These are the activations of a small neural network, seen along a few directions. Each row is one input.
Each table varies a few parts of the input and shows all the possible inputs, shuffled.
Descriptions start from the smaller parts, as in this example, which fits no table here: one of 8 places around a ring, together with either a single point or one of 9 places along a line or (one of 3 separate values, together with one of 4 places along a line).
Shared parts are said once, and a part with two or three values counts as separate values.

Other details of the inputs vary at random and push rows far along two fixed directions, the same in every table; ignore that.

A family of inputs:
r1: [ 47 -69  -7 -16 -18  60  31 -69  33 -27 -28  34  46  71]
r2: [-32  28  47 -33 -57 -43 -21  43 -39 -24   6  15 -20 -35]
r3: [-30  34 -15 -11  10 -35 -25  66 -15  11  22 -12  -7 -56]
r4: [ 16 -47  68  -2 -37  13  17 -13  -4 -77 -16  40  -7  29]
r5: [-15 -22  90 -36 -67   0 -15  14 -31 -51   6  54  -2  19]
r6: [ 42 -50   1 -11 -22  59  25 -49  20 -21 -34  35  54  55]
r7: [ 21   5 -49  37  64   9  19 -41  29  43 -10 -32   3  -5]
r8: [ 18  17 -57  25  29  30  15 -14  34  57  16 -41  29   6]
r9: [ 23  18 -43  40  62  19  17 -32  20  48 -17 -29  16 -11]
r10: [-32  -3  33   0 -22 -51 -34  42 -38 -44  -8   8 -42 -36]
r11: [-32  27  -3  17  18 -32 -17  29 -22  12 -21 -20 -14 -22]
r12: [-17  33 -43  36  44 -13 -11  12 -15  36 -12 -32 -13 -40]
r13: [ 28  -1   5  -6 -14  44   4 -30  26  10  -4  -7  19  33]
r14: [ 13  22 -56  12  28  16  26 -42  29  64  11 -29  -2   7]
r15: [ -1 -25  38 -32 -23 -11  -7  16 -22 -33  23  32 -11  15]
r16: [  0  14 -50  13  45  20  19 -42  22  58  21 -16   4  12]
r17: [-37  54 -26 -16  -6 -58 -34  40  -9   4  21 -29 -31 -53]
r18: [ 58 -62  19   2 -29  65  26 -48  52  -9   6  15  28  84]
r19: [-19  22 -51   0  37 -20  -4  33  12  32  30 -25 -11 -37]
r20: [-26  40  -9  23  18 -35   1  34 -25 -15  -5  -9 -13 -55]
r21: [-26 -15  44  -5 -20 -35 -19  21 -21 -35 -20   7 -27   5]
r22: [  1 -20  64 -36 -41  -4 -13  31 -36 -42  14  40   1  13]
Description of these inputs: one of 2 separate values, together with either a single point or one of 4 places along a line or one of 6 places around a ring.
Q: The inputs of r11 and r21 match in every part but the choice among 2 separate values. If r5 is changed in the same way as r11 into r21, which row does it become?
A: r16
Q: Change only the choice among 2 separate values in r3. List by row number the other rows that result.
A: r19

A family of inputs:
r23: [-18   5  30 -27 -56 -23 -19  33 -12 -23  14  16  -6  -1]
r24: [ -9  -1  12 -24 -37 -19 -14  26 -19 -43 -16  25  19 -22]
r25: [-29  37 -17  24  28 -32 -18  38 -25  19  -1 -24  -8 -46]
r26: [-19   0  37   1 -30 -33 -21  15 -17 -41 -23   7 -24 -22]
r27: [-15  17 -41  23  42 -34  -3  12   2   4  -2 -27 -18 -32]
r28: [ 24   8 -57  13  45  41  28 -38  30  57  30 -19  14  15]
r29: [-29  43 -30 -20  -4 -37 -29  39 -11  26  24 -25 -12 -39]
r30: [-28  28 -52  -8  20 -41  -9  28 -19   1   0  -4  10 -54]
r31: [ 16 -37  43 -25 -40  28  15 -12  11 -30  14  29   9  45]
r32: [ 29 -30  39 -17 -42  47  17 -21  22 -17   6  20  22  51]
r33: [-32  52 -18  18  18 -48 -13  22 -29  14 -13 -26 -22 -55]
r34: [ -3   9  35 -23 -40  -7 -13  30 -13 -22  23  18  -5 -11]
r35: [ 28 -45  29 -31 -34  40   5 -27  17 -12  10  25  10  58]
r36: [  8  14 -78  44  82  12  22 -16  23  60   1 -46   2 -15]
r37: [-19   1  36  -3 -17 -36  -8   8 -34 -34 -15  15 -24 -15]
r38: [ 33 -15 -25  -4  26  43  22 -44  37  44  17  -5  21  36]
r39: [ 30 -30  57 -32 -48  29  -2 -11  14 -21   6  32  15  39]
r40: [ 36 -20 -58  45  62  52  39 -84  46  49 -20 -28  11  38]
r41: [-19 -11  38   1  -7 -21 -15  29 -34 -30  -3  18 -11 -11]
r42: [ 12 -40  37 -28 -47  20   6 -11   8 -25  11  34   5  50]
r43: [ 35 -28  23  19   9  63  25 -52  17   9 -32  11  19  56]
r44: [ 18  10 -51  39  49  15  14 -25  31  30 -15 -37   8   1]
r45: [ -8  -6  35   3 -19 -20 -17  40 -17 -34 -13   7 -13 -19]
r46: [-40  40 -24  14  41 -39 -10  23 -29  21  -2 -15 -21 -47]
Q: Describe the family of inputs behind these rows.
A: one of 2 separate values, together with either a single point or one of 5 places around a ring or one of 6 places around a ring
Q: The inputs of r25 and r41 match in every part but the choice among 2 separate values. If r23 is changed in the same way as r25 into r41, which row does it become?
A: r42
Q: Start at r36 and move only the place on the ring of 6, one step at a time. The first step leads to r27. Which rows follow, in order?
A: r40, r37, r46, r41
Q: Change only the choice among 2 separate values in r32. List by row number the other rows that result.
A: r31
Q: Change only the choice among 2 separate values in r43. List by row number the other rows that result.
A: r46
